Small tables with named rows and columns. After each table, cells are looked up by row and column.

Table Vez
         Bok  Luvuk
Davop    0.6    0.7
Dezenur  0.4    0.5
Sot      0.4    0.5
Zile     0.7    0.9
Kavun    0.5    0.5
Fis      0.2    0.8
Kesizi   0.7    0.8
Nur      0.6    0.8

Fis, Bok: 0.2
Kavun, Luvuk: 0.5
Fis, Luvuk: 0.8
Dezenur, Bok: 0.4
Davop, Luvuk: 0.7
Davop, Bok: 0.6
Nur, Luvuk: 0.8
Zile, Luvuk: 0.9
Row with the largest Luvuk: Zile

Table Pim
	Mone	Rur	Bafil
Memuka	88	201	171
Firolus	67	114	86
Godug	112	46	54
Butebub	45	92	26
Val	128	99	82
Nuzip	68	96	77
Fav	63	94	55
Gebisi	42	168	100
Nimob	133	128	63
Resil	104	74	152

Bafil of Memuka: 171
Mone of Memuka: 88
Rur of Butebub: 92
Rur of Godug: 46
Mone of Fav: 63
Rur of Firolus: 114
Rur of Nuzip: 96
Mone of Butebub: 45
Bafil of Nimob: 63
Rur of Fav: 94
Bafil of Butebub: 26
Rur of Nimob: 128

Rumez =
         Zegizug   Naz  Gabove  Fibil  Vamel   Bil  Sibo
Bavala       174   134     141    114    114   161   197
Soke          41    12       7      8     20    61   124
Ref         -241  -270    -239   -251   -218  -193   352
Nug          -94  -152    -111   -167   -156  -103   288
Nilitag        8   -38      -8    -56    -53   -11   212
Rek          264   375     271    449    481   407    20
Zor          488   543     658    478    360   206   -70
Fevavog     -302  -486    -295   -574   -593  -472   660
Tal          181   252     220    292    299   229   117
Kuv          185   274     250    319    320   221   122

Kuv, Vamel: 320
Soke, Bil: 61
Zor, Sibo: -70
Nug, Gabove: -111
Nilitag, Vamel: -53
Ref, Naz: -270
Nug, Fibil: -167
Tal, Naz: 252
Nilitag, Sibo: 212
Ref, Gabove: -239
Kuv, Gabove: 250
Kuv, Zegizug: 185
Fevavog, Zegizug: -302
Fevavog, Naz: -486

Dipu =
|  | Koz | Seta | Sukepig | Ruvele | Gomaso | Dage | Zibut | Monop | Favu |
|---|---|---|---|---|---|---|---|---|---|
| Pif | 92 | 130 | 55 | 176 | 112 | 194 | 183 | 111 | 142 |
| Lukar | 65 | 10 | 219 | 68 | 56 | 207 | 194 | 204 | 69 |
| Zofe | 33 | 7 | 89 | 99 | 32 | 235 | 191 | 163 | 66 |
| Mesafom | 88 | 145 | 41 | 191 | 117 | 192 | 191 | 94 | 152 |
| Gevurod | 129 | 116 | 248 | 120 | 134 | 160 | 190 | 177 | 135 |
| Ranuzi | 188 | 114 | 46 | 136 | 137 | 184 | 76 | 207 | 122 |
| Rofosas | 189 | 114 | 20 | 140 | 135 | 188 | 68 | 205 | 121 |

What is the Koz of Ranuzi in Dipu? 188
What is the Zibut of Pif in Dipu? 183
What is the Koz of Rofosas in Dipu? 189
What is the Favu of Rofosas in Dipu? 121
What is the Zibut of Rofosas in Dipu? 68
What is the Ruvele of Rofosas in Dipu? 140
What is the Seta of Lukar in Dipu? 10
What is the Monop of Mesafom in Dipu? 94
What is the Sukepig of Mesafom in Dipu? 41
What is the Gomaso of Lukar in Dipu? 56
What is the Sukepig of Ranuzi in Dipu? 46
What is the Dage of Rofosas in Dipu? 188
What is the Ruvele of Ranuzi in Dipu? 136
What is the Seta of Rofosas in Dipu? 114
What is the Favu of Gevurod in Dipu? 135
What is the Gomaso of Rofosas in Dipu? 135
Which row has the largest Dage? Zofe

